Each row below holds a small network's activations on one input, seen along a few directions.
Each table varies a few parts of the input and shows all the possible inputs, shuffled.
Descriptions start from the smaller parts, as in this example, which fits no table here: ring(5) and (point or line(9) or (values(3) and line(4))).
Shared parts are said once, and a part with two or three values counts as separate values.

Other details of the inputs vary at random and push rows far along two fixed directions, the same in every table; ignore that.
These rows show it; all are for the same input, with only those details redrawn:
[-34  36 -53   3 -12 -32   6  42 -28   2  21 -36  11  -5 -93  51]
[-21   0  50  36 -27  48  65  10  25 -15 -27 -52   7  23  40  56]
[-19  -2 -35 -57  57 -68 -29 -29 -54  52 -11  73  -5 -43 -56 -56]
[ -4 -41  72 -28  46  11  28 -69  -1  39 -64  65 -10 -19  81 -60]
[-18  -1 -35 -58  57 -68 -29 -29 -54  52 -11  72  -5 -43 -57 -57]

A family of inputs:
x1: [ -5   9  55  49 -22  53  59  33  38 -18 -23 -51   1  33  48  65]
x2: [ 23 -16  35  50 -63  63  25   2  46 -61  -4 -73   9  29  65  43]
x3: [  5  15 -29 -51  72 -63 -47 -12 -39  48  14  81 -23 -24 -50 -66]
x4: [-34  -9 -98  -5 -62 -12 -38  16 -24 -27  52 -41  36 -12 -64  32]
x5: [ 43 -26  74 -15  48  20  -2 -37  29  20 -30  62 -31   7  93 -70]
x6: [  0 -68  27 -27 -10  37 -24 -89   8   0  -7  51   5  -9 103 -79]
x7: [ 19   7  53  55 -34  59  47  46  54 -32 -17 -60   0  40  56  61]
x8: [ 19  28 -68   6 -31 -24 -53  22 -12 -37  63 -33  -1   7 -68   8]
x9: [ 33  -6  35  63 -63  69  28  30  61 -54  -3 -73  16  38  67  57]
x10: [ 51 -34  69 -10  37  25 -18 -44  33   9 -22  63 -24   1 102 -73]
x11: [ 44  -3 -51 -46  41 -59 -88 -24 -23  20  34  74 -11 -24 -35 -87]
x12: [ 13  35 -63  21 -24 -24 -32  71   1 -22  39 -37   9   2 -76  48]
x13: [ -4 -41  72 -28  46  11  28 -69  -1  39 -64  65 -10 -19  81 -60]
x14: [-24  44 -51  -2  -4 -29  -6  35 -27  -2  43 -27   0   7 -92  31]
What is each input in this table made of?
> values(2) and (point or line(6))
Changing only the values(2) part turns x4 into x6. The same change can be made to x9. Which row results?
> x11
Which other rows does x3 become when the values(2) part takes its other values? List them by row number.
> x1
Which other rows does x8 become when the values(2) part takes its other values? List them by row number.
> x2

A family of inputs:
x15: [-41  14   0  11 -39  41  30   3   2 -19  38 -53   3  38   2  33]
x16: [ 19   3 -19  41 -40  35  -7  39  41 -37  27 -43  21  20  18  41]
x17: [ 14 -35  34  -4  13  26  16 -12  22  15 -39  28   3   6  75 -21]
x18: [-25   0   0  26 -31  19  23  36   5 -20 -13 -35   7  -4  -5  64]
x19: [ 13   2  70   9  34  11  42 -24  13  26 -50  22  -6   7  50 -16]
x20: [-58  29 -50 -25   6 -25 -14   8 -48   9  54   0 -14  -6 -79   9]
x21: [ 21  20 -65  -2 -10 -32 -52  45   0 -12  55  -3   9  -6 -64   8]
x22: [ 31   4 -22 -33  39 -51 -54 -12 -20  21   1  59 -20 -13 -25 -61]
x23: [ -5   3  -8 -40  59 -50 -12 -10 -27  57 -21  66   3 -31 -35 -39]
x24: [-18  10  -4  27 -50  45  -4  -4  14 -41  63 -50   7  32   2  22]
x25: [  5  45 -49 -17  13 -46 -20  28 -30   1  38 -12 -14   6 -92   0]
x26: [  0 -29 -43 -55  22 -51 -34 -48 -49  26 -23  46   4 -42 -28 -57]
x27: [-21  15   2  30 -13  13  44  45  16   2 -14 -39  25  17  -8  64]
x28: [ -4  47 -42  -1  22 -50 -28  46 -34   7  21   0 -18 -11 -87  25]
x29: [ -5  35  30  31   0  22  35  27   8 -26   7 -44 -26  23  -8  43]
x30: [ 16  26  15  30 -24  25  14  24  25 -39  22 -56 -17  37  -5  29]
x31: [ 27 -28  38  -1   5  18  -4  -6  31   7 -14  22  -9   1  61 -28]
x32: [-56  24   6   7 -16  23  48  -4  -5  11  24 -40   8  26 -17  42]
x33: [ -1 -22 -39 -46  24 -43 -35 -20 -34  33 -19  64  11 -37 -23 -56]
x34: [  0  -5 -10 -43  59 -45 -35   1 -29  41  -9  72 -21 -41 -25 -40]
x35: [-20 -25  35 -12  -6  37   3 -53   6   1  19  11 -11  17  57 -43]
x36: [ 23 -40  32  -1   6  26  -4 -16  31   9 -26  27   0   5  79 -29]
x37: [ 25 -42  24   3 -17  25 -14 -64  13 -21 -24   8  10 -15  73 -37]
x38: [ 49 -12  42  14   7  18 -17 -23  30 -13  -7  19 -10  10  61 -30]
x39: [ 12 -45  26  -3 -16  20   3 -56   8 -12 -39   4   5 -11  67 -33]
x40: [-18  10  -6  33 -17  20  21  57  15 -15  -1 -38   3  10  -6  68]
x41: [ 17  26  11  29 -25  16  20  38  16 -18  -1 -45  -5  30  -4  44]
x42: [-31   9 -60 -14  -3 -51 -18  11 -48  -7   5 -10   7 -40 -83  24]
x43: [ 11   9 -83  -3 -22 -33 -58  22 -19 -15  42   0  24 -21 -67   1]
x44: [-27   4   3  26 -28  10  45  24   9   1 -22 -37  27   3 -17  60]
x45: [-13 -37  51  -8   7   6  49 -59  -2  18 -64  12  15 -19  49 -10]
x46: [ 44 -12  55   4  17  27  -7 -42  30 -21  -1  18 -18  15  65 -43]
x47: [ 14 -40  31  -1 -12  28   0 -29  22  -2 -34  21  10 -11  73 -34]
x48: [  0  23   3 -37  65 -51   2 -30 -33  47  -6  52 -19 -16 -44 -52]
x49: [  4  15  -5  24 -30  17  21  57  21 -15  11 -48   8  23  -9  52]
Changing only one part turns x23 into x34. The same change can be made to x45. Which row results?
> x42
What is each input in this table made of?
> line(5) and (point or line(6))
Which other rows does x33 become when the line(6) part takes its other values? List them by row number.
> x17, x25, x26, x41, x49

A family of inputs:
x50: [-23 -13  33  11 -26  26  51   2   0  -5 -48 -48   2   7  23  44]
x51: [-29   0  46  41 -16  53  54  20  42  -3 -12 -34  11  12  46  61]
x52: [ 36  13  56  62 -24  42  26   2  41 -55  -4 -57  -3  20  41  46]
x53: [-35 -17  31  25 -33  51  37   8  33  -3 -15 -18  22  20  58  39]
x54: [-45  18 -60  -2 -23 -28  16  18 -40   5 -10 -44  31 -16 -79  42]
x55: [ 31 -22  27 -30  24   0 -18 -58  10  29   2  51   3  -4  48 -78]
x56: [ 15  -4 -59 -36  33 -73 -64  -6 -40  24   2  61  19 -63 -74 -33]
x57: [ 10  -5  35  22 -10  41  37  38  34 -11 -17 -27 -11  29  44  32]
x58: [ 25  36 -47  20  -8 -37 -20  60   4 -14  12 -21  17  -1 -68  35]
x59: [-34  11 -47  -4 -17 -15 -10  56 -11   4  28 -16   4  -1 -56  42]
x60: [ -21  -40   35  -46   35   -7   15 -111  -33   30  -54   59    1  -22
   44  -86]
x61: [ -4  17 -59  10 -38 -20 -41  21 -18 -48  42 -52  -2 -10 -61  41]
x62: [ 19  40 -51  14  -4 -28 -13  66   6   1  22 -25  15  15 -67  37]
x63: [  8  -2 -66 -56  19 -55 -70 -16 -40  22  37  40 -12 -15 -48 -62]
x64: [ 15 -26  15  31 -43  35  16  22  33 -30 -21 -39   6  13  43  36]
x65: [ 18 -16  20  31 -50  42   7   0  30 -44   3 -55  -6  25  49  18]
x66: [ 27  16 -49 -25  47 -83 -61  10 -39  19  -6  59   3 -50 -76 -26]
x67: [  9 -30  22 -30  40  -3   3 -29  12  41 -27  62  10 -12  43 -55]
x68: [  7  -6  42 -12  53  -4   6 -12  13  44 -32  62 -14  -2  44 -31]
x69: [ 18 -41   7 -32  17  -1 -18 -19   3  25 -27  48  -4 -12  45 -50]
x70: [ -7  -4 -64 -68  32 -60 -61 -18 -45  25  38  55 -14 -17 -52 -69]
x71: [ 32 -30  35 -14  24  -8 -24 -72   3   0 -11  50   2 -37  44 -62]
x72: [ -9  51 -25  17   7 -15 -10  39 -10   2  51 -25 -10  25 -70  29]
x73: [  3   1  45  31 -29  58  44  -4  42 -19  18 -42  12  38  50  15]
x74: [  4 -33  25  41 -42  48  21  -8  26 -34 -34 -29  25  -8  64  41]
x75: [-33 -36  31 -30  35  15  -6 -78 -18  22  -9  69  -7 -21  62 -66]
x76: [-25  18 -69  -7 -32  -8 -16  19 -18 -14  59 -31  20  17 -58  20]
x77: [-38  41 -35  12  -7  -7  -3  23 -14  -4  59 -28   6  -1 -74  34]
x78: [ 12   9  41  36  -4  35  44  34  49  -5 -17 -32   3  38  45  40]
x79: [-19  56 -25  23  13 -13  -4  36 -16  -5  53 -29 -15  13 -75  46]
x80: [-12 -31  31 -44  28  -1 -21 -48 -16  24   3  64 -23  -7  44 -65]
x81: [  9 -29  26  30 -34  40  12  11  24 -38 -30 -37   6  -7  50  44]
x82: [ -4   6 -78  14 -42 -20 -25  38  -9 -16  19 -29  31  -8 -59  40]
x83: [ 15  42 -53   5 -22 -15 -27  52  -6 -22  50 -44 -11  23 -69  20]
x84: [-45  25 -48  -3 -14 -14 -16  35 -29 -19  60 -30 -11   0 -69  37]
x85: [ 29 -10  29  34 -24  30  15  32  32 -25 -31 -29  -5  12  41  20]
x86: [ -5 -27  19   3 -13  33  24  18  21  -3 -16 -12   1  17  47  13]
x87: [  6  23 -58   6 -22 -21 -14  53   5   5  29 -26  33   4 -66  32]
x88: [-15 -26  18  18 -30  48  38   5  34  -7 -16 -22  24  20  60  25]
x89: [ 28 -22  22  -5  22 -12 -20  -6  -3  -5 -41  36 -13 -32  29 -22]
x90: [-42  13 -49   1  -8 -15  -5  55 -21  -3  28 -18   0 -13 -60  52]
x91: [  2  20 -29 -39  57 -86  -4 -15 -56  54 -30  49  -5 -37 -78 -34]
x92: [ 24  -4  27  26 -19  36  22  40  34 -13 -19 -30  -5  27  39  25]
x93: [  3 -19  37 -22  41  -1  -1  -3  -3  35 -30  62 -24  -8  42 -33]
x94: [ 32 -10  40  38 -38  42  20 -16  41 -31   5 -35  13  16  54   7]
x95: [-14  17  50  42   4  41  47  29  41  -3 -18 -31  -8  20  42  64]
x96: [ -7  20 -74  -4 -41  -9 -29  17 -13 -14  56 -33  22  11 -55  13]
x97: [ 36  15  44  31  -9  36  21   3  37 -17   6 -28  -3  40  44   1]
x98: [  1  12 -74  11 -48 -15 -33  12 -12 -30  47 -40  19   1 -52  22]
x99: [-15 -27  35 -43  24  -5  15 -74 -28  14 -45  27 -19 -10  29 -54]
x100: [ 33   2  35  41 -36  44  12  14  37 -45  -5 -53 -19  29  43  14]
x101: [ -3  17 -22 -54  47 -69 -13 -38 -63  25 -10  46 -30 -25 -69 -53]
x102: [-14  36 -34   1 -11 -41  22  47 -38   2  -8 -43  -4  -7 -83  54]
x103: [-28  39 -33   6 -21 -27  31  -1 -22  -6  17 -55  14   4 -97  31]
x104: [-44  -7 -66 -50  39 -53 -46 -12 -49  43   7  77   9 -49 -58 -33]
x105: [-27  32 -42   2 -15 -37  29  26 -26  13  -5 -45  26 -13 -91  47]
x106: [ 24 -16  32  39 -35  36  25  14  45 -20 -24 -30  27  12  48  31]
x107: [ -4  -4  46 -24  48   8  -3 -35 -15  15  -4  53 -43 -11  41 -44]
x108: [  6  -9  47 -30  41   5 -11 -33 -10  22  -5  59 -36   2  43 -58]
x109: [  -8   57  -24   12   -2  -40   25   11  -28   -7   13  -49   -6   15
 -101   40]
x110: [ -6 -19  46 -22  36  11  -1 -58   5  36  -1  57  -7  -2  46 -67]
x111: [ 12 -46   0 -36  20  -3 -22 -41  -4  36 -31  68  19 -21  49 -66]
x112: [ 50  -5  33  -5  33 -10 -19 -40  14   1 -17  41 -14  -2  40 -65]
x113: [ 32 -16  30  -7  22  -6 -26 -39  -1 -20 -20  31 -29 -19  37 -46]
x114: [ 22 -17  37 -34  42   4  -8 -36   0  15  -9  52 -34   6  48 -71]
x115: [  8 -24  31  43 -53  57  19 -33  24 -54  -5 -45  14   5  72  31]
x116: [ 17  28 -40 -40  59 -58 -47 -11 -32  36  32  55 -17  -4 -66 -59]
x117: [ -8 -27  36 -24  41   0   3 -30  10  50 -28  68   4 -14  46 -46]
x118: [-14   2  46  27   0  42  39  34  20  -9 -17 -21 -19  11  44  50]
x119: [-32  -9  37  22 -41  60  33 -17  22 -18  15 -26  11  31  58  22]
What is each input in this table made of?
> values(2) and ring(5) and (point or line(6))
Changing only the ring(5) part turns x89 into x81. The same change can be made to x118. Which row results?
> x90
Changing only the ring(5) part turns x114 into x70. The same change can be made to x107. Which row results?
> x84
Which other rows does x99 become when the values(2) part takes its other values? List them by row number.
> x50
Which other rows agree with x115 in the ring(5) part and the values(2) part? List them by row number.
> x60, x75, x76, x96, x98, x119
Which other rows does x66 become when the line(6) part takes its other values? List them by row number.
> x58, x62, x68, x78, x95
A walk changes only the ring(5) part. It starts at x64 and steps to x85. List the rest of the walk in order.
> x58, x106, x82

A family of inputs:
x120: [  3 -36 -24 -17  30 -14 -20  -9 -27  43  -6  52 -11 -13 -29 -35]
x121: [-13   6 -22  24 -31   5   8  30  -1 -20   3 -42  15   1 -27  50]
x122: [  6  -6 -35  -6  34 -27 -27  11 -26  39  19  39 -11  -6 -70 -10]
x123: [ 32   3  41   7 -31  30  -6  -9  55 -54  -2 -30  12  12 100  -6]
x124: [ 14 -13  17 -10  39  -8  -6 -25 -17  28 -22  40 -25 -13  -7 -36]
x125: [ -8 -36  21  -6  10  17   7 -27  -1  14 -17  30  -1  -9  35 -19]
x126: [ 20   0  29  -8 -20  26 -19 -19  38 -30   8   2   7  10  90 -34]
x127: [-27  12 -44  -9  -9 -20  -9   5 -24   3  28 -13   9  -3 -57   7]
x128: [-18  28 -14   8 -38  -4  19  14   3 -30   8 -53  22   3 -18  42]
x129: [  8  30 -10  26  -9   0  13  44  10 -10   5 -35   7   9 -32  46]
x130: [-12  33  41  14 -29  19  40   9  28 -37 -16 -59  11  18  45  39]
x131: [ 16 -35   1  -6  20 -10  -5 -15 -11  29 -28  42  -8 -14  -1 -26]
x132: [-20  24 -42  -5   3 -21  -7  14 -29   4  32  -9  -7   3 -65  14]
x133: [  0  -9  42 -13  31   8  11 -23   2  21 -13  35 -19   2  35 -31]
What is each input in this table made of?
> values(2) and (point or ring(6))
Which other rows does x132 become when the values(2) part takes its other values? List them by row number.
> x130
Which other rows does x121 become when the values(2) part takes its other values? List them by row number.
> x125
